Read these off the array that follows.
1) The entry just left of -111.32?
2) The entry just right of -83.49?
3) The entry just right of the largest entry?
4) The entry just right of the smallest entry?
5) The entry just left of -75.21?
6) The entry just left of -30.97?
array([[ 189.98,  -81.69, -114.62, -122.05, -156.21,  -82.03,  -30.97,
        -124.22],
       [ -95.29,  -66.46,  -79.79, -145.80,  -66.15,  -83.71,  -81.57,
         -28.39],
       [ -87.65,  -83.38,   -6.72,  -67.44, -221.73,  -65.86,  -65.89,
         -17.51],
       [-117.05, -121.78, -105.17,   67.35,  -93.36, -103.10,  -83.49,
        -103.90],
       [-113.87,  -84.60, -111.32,  -95.10,  -27.90,  -97.79,  -93.97,
         -65.16],
       [ -68.15,  -83.23,  -69.35,  -83.56, -119.94,  -82.32,  -75.21,
         -50.04],
       [  -3.71,  -70.96,  -58.91,  -38.37, -135.58,  -72.09,  -36.11,
          -5.18]])
1) -84.60
2) -103.90
3) -81.69
4) -65.86
5) -82.32
6) -82.03

231  302  761  427  661  529  348  414  468  342  360   76  491
558  496  410  499  405  225  125  331  104  221  248  369  338
250  509  191  639  193  352  424  443  348  441  273  499  342
232  225  768  626  334  404  271  293  626  239  515  213  237
188  432  535  662  422  505  261  343  720  516  291  149  178
400  105  220  209  581  414  628  261  543  618  645  348  267
453  165  613  302  366  270  208  185  338  222  580  302  284
433  399  167  421  356  242  575  558  306  442  257  559  365
479  322  435  356  413  169  349  408  308  552  409  430  693
506  367  640   18  583  432  282  387  281  152  258  321  409
 51  472  232  513  168  432  535  463  408  488  388  633  387
611  358   66  296  350  397  520  195  362  487  314  593  310
166  363   23  286  409  407  697  506  343  669  295  606  410
201  435  313  457  389  552  588  365  614  444  474  435  242
326  390  455  566  271  175  176  402  167  311  587  422  462
Indices start at 1.
The entry in row 3 and column 1 -> 250
Read off the entry just right of 191.
A: 639
Read off the entry at row 2, column 1.
A: 558
The entry in the top-right corner: 491
Read off the entry in the bottom-right corner.
A: 462
Read off the entry directly below 421.
A: 356
Read off the entry just right of the smallest entry.
A: 583
The entry just left of 588 is 552
Read off the entry at row 1, column 2.
A: 302
Read off the entry directly above the largest entry.
A: 191
Read off the entry at row 1, column 3.
A: 761
Read off the entry directly below the largest entry.
A: 535
The entry just left of the smallest entry: 640
Read off the entry in the top-left corner.
A: 231
The entry in row 2 and column 3 is 410
The entry just left of 516: 720
Read off the entry at the centre.
A: 575
The entry just left of 248 -> 221
Read off the bottom entry of the column that holds the largest entry.
A: 455
The entry just left of the largest entry is 225
Read off the entry directly below 105.
A: 165
The smallest entry: 18
The entry directly below 487 -> 669
The entry directly above 407 -> 397
The entry directly above 248 -> 360
The bottom entry of the column that holds the smallest entry is 566
The entry directly above 487 is 488
Read off the entry directly above 593.
A: 633
The entry just left of 105 -> 400
Read off the entry in the bottom-left corner.
A: 326

B =
[[-11.1 -33.6   0.1  -8.7 -43.0  78.0  62.2  32.3 -37.4 -10.2   8.3  -9.1]
 [  6.6  -0.2  -3.0 -25.3  -2.7   0.9  12.0 -17.5   5.9  -3.3   7.7  -3.2]
 [-13.0  -0.1   3.1 -12.7  -0.7  -3.0   3.4 -34.4  21.9  -1.6  28.1  22.8]
 [-32.7  -4.8  -0.2  21.7 -19.9  -0.2   2.0  29.7  66.0  27.0  10.2  30.4]
 [ 60.4  12.7   0.7 -10.0   1.5 -21.6 -16.1   8.6  -2.9  16.2 -24.6 -11.6]
 [ -5.5  -1.2  -0.6 -12.1  -3.3   4.1   6.9  -9.8  10.5  -5.0  10.9   1.7]]
Which number is the 2nd smallest entry?
Answer: -37.4
Which number is the largest entry?
Answer: 78.0
The 5th-last entry, reading row by row: -9.8
Which number is the 3rd largest entry?
Answer: 62.2
Which number is the entry in the top-left corner?
Answer: -11.1
The bottom-left entry is -5.5
Which number is the entry directly below 78.0?
Answer: 0.9
The bottom entry of the column that holds the largest entry is 4.1
Which number is the entry just right of -0.6?
Answer: -12.1
The 4th entry, reading row by row: -8.7
Which number is the entry directly above -16.1?
Answer: 2.0
Which number is the entry just right of 0.9?
Answer: 12.0
The 3rd-last entry, reading row by row is -5.0
The entry just left of 0.7 is 12.7
Which number is the first entry on the diagonal from the top-right corner?
Answer: -9.1
The last entry, reading row by row -> 1.7
The entry just right of -9.8 -> 10.5
The entry directly below -13.0: -32.7
The entry just left of -34.4 -> 3.4
The entry directly above 10.2 -> 28.1
The entry just right of -2.9 is 16.2
The entry just left of -12.7 is 3.1
The entry just left of 21.7 -> -0.2
The entry just right of -19.9: -0.2
Which number is the entry just left of 66.0?
Answer: 29.7
Which number is the largest entry in the last row?
Answer: 10.9
The 3rd entry on the diagonal from the top-right corner: -1.6
Which number is the entry directly above 66.0?
Answer: 21.9
Which number is the entry just left of the largest entry?
Answer: -43.0
Which number is the smallest entry in the last column?
Answer: -11.6

[10.6, 45.8, 17.7, 33.1, 66.9, -2.1, -1.0, 9.9, 20.0, -2.0, 72.3, -33.9, 3.7, 7.0, 54.8]
Give the second entry from the left.
A: 45.8
The third entry from the left is 17.7
Give the 1st entry from the left.
A: 10.6
Give the entry just left of 7.0.
A: 3.7
The second entry from the right: 7.0
Give the entry just right of 72.3.
A: -33.9
Give the third smallest entry.
A: -2.0
The entry just right of -2.0 is 72.3
The third largest entry: 54.8
The entry just left of -2.1: 66.9

[[ 0.160 -0.015 -0.067 -0.065 -0.154]
 [-0.111  0.087 -0.076 -0.178  0.103]
 [-0.128  0.132  0.056 -0.209  0.119]]
Indices start at 1.
The entry just left of -0.178: -0.076
Report the entry directly above the smallest entry.
A: -0.178
The entry at row 1, column 3 -> -0.067
The entry just left of -0.154 -> -0.065
The entry in the bottom-right corner -> 0.119
The entry in row 3 and column 1: -0.128
The entry in row 1 and column 2 -> -0.015
Report the entry just left of the smallest entry.
A: 0.056
The entry at row 2, column 1 -> -0.111
Report the entry just right of -0.111.
A: 0.087
The top-left entry: 0.160
The entry in the top-right corner is -0.154

arr =
0.909,-0.027,0.138,-1.896,-0.009
-1.330,1.612,-1.229,0.052,-1.434
Rows and columns are numbered from 1.
Which number is the entry just left of the largest entry?
Answer: -1.330
The entry in row 1 and column 3: 0.138
The entry in the top-left corner: 0.909
Which number is the entry just right of the smallest entry?
Answer: -0.009
Which number is the entry directly above 0.052?
Answer: -1.896
Which number is the entry just right of 0.052?
Answer: -1.434
The entry directly above the largest entry: -0.027

[[-0.58 -0.57 -0.79 -0.60 -0.34 -0.02]
 [-0.65 -0.46 -0.55 -0.82 -0.32 -0.12]
 [-1.44 -1.79  1.07 -0.31 -0.79 -0.29]
 [-0.44  0.10  1.56  0.10 -0.20  0.64]
 [-0.47 -1.02 -0.17 -0.44 -0.71 -0.59]
 [-0.49  1.11  0.07 -0.79  0.14  0.72]]
Rows and columns are numbered from 1.
Which number is the top-left entry?
Answer: -0.58
Which number is the top entry of the column that holds the largest entry?
Answer: -0.79
Which number is the entry at row 1, column 2?
Answer: -0.57
The entry just left of the largest entry is 0.10
Which number is the entry just left of 1.07?
Answer: -1.79
Which number is the entry in the top-right corner?
Answer: -0.02
The entry just left of 0.72: 0.14
Which number is the largest entry?
Answer: 1.56
Which number is the entry in row 2 and column 2?
Answer: -0.46
The entry directly above 0.72: -0.59
The bottom-left entry: -0.49
The entry just left of the smallest entry: -1.44
The entry just left of -0.02 is -0.34
The bottom entry of the column that holds the smallest entry: 1.11
Which number is the entry just right of the smallest entry?
Answer: 1.07
Which number is the entry in the bottom-right corner?
Answer: 0.72
Which number is the entry just right of -0.55?
Answer: -0.82
The entry at row 2, column 1 is -0.65
The entry just right of -0.46 is -0.55
The entry just left of -0.59 -> -0.71
The entry just right of 1.11: 0.07
Which number is the entry directly below the largest entry?
Answer: -0.17

[[ 22.3 -22.9  -6.7  -6.5  -8.9   6.2 -34.0   6.4 -29.6  61.8   5.5]
 [-42.4 -22.2  -6.1 -15.4   0.5   1.1 -11.2   5.9   3.3  22.8  -8.0]
 [-25.1 -24.5   8.1 -46.1 -42.1  36.3  10.5   2.0 -18.4  67.1   3.1]
 [-47.7 -42.2 -23.1   4.9 -10.9  16.1 -31.4  16.5  -1.0  72.1  11.1]
 [  2.1 -29.1   0.2 -40.1 -46.9  58.3 -18.0 -14.8 -29.9  74.6  10.1]
 [-47.1 -30.8 -24.7 -25.7 -26.5  23.5 -22.0   8.3 -19.4  72.4  -3.7]]
Rows and columns are numbered from 1.
The entry directly below the largest entry: 72.4
The entry just right of -6.7 is -6.5
Give the entry just right of 2.0.
A: -18.4
Give the entry at row 2, column 1.
A: -42.4
Give the entry at row 1, column 3.
A: -6.7
The entry in row 3 and column 1 -> -25.1
Give the entry directly below -8.0.
A: 3.1
The entry in the top-right corner -> 5.5
The top-left entry is 22.3
The top entry of the column that holds the largest entry: 61.8
Give the entry just left of 72.1.
A: -1.0
Give the bottom-right entry.
A: -3.7
Give the entry directly below the smallest entry.
A: 2.1
The entry directly below 36.3: 16.1
Give the entry just right of -31.4.
A: 16.5
Give the minimum.
A: -47.7
The entry just left of 4.9: -23.1
The entry directly below -29.6: 3.3
Give the entry just right of -6.1.
A: -15.4
The entry directly above 67.1 -> 22.8
Give the entry just left of -29.9.
A: -14.8
Give the entry directly above -42.2.
A: -24.5
Give the entry just left of the largest entry.
A: -29.9
The entry just right of -47.7 is -42.2
Give the entry directly below -46.1.
A: 4.9
Give the entry just right of the largest entry.
A: 10.1
The entry directly below 4.9 is -40.1
Give the entry at row 1, column 2.
A: -22.9
The entry at row 3, column 3 is 8.1
Give the entry directly above the largest entry.
A: 72.1
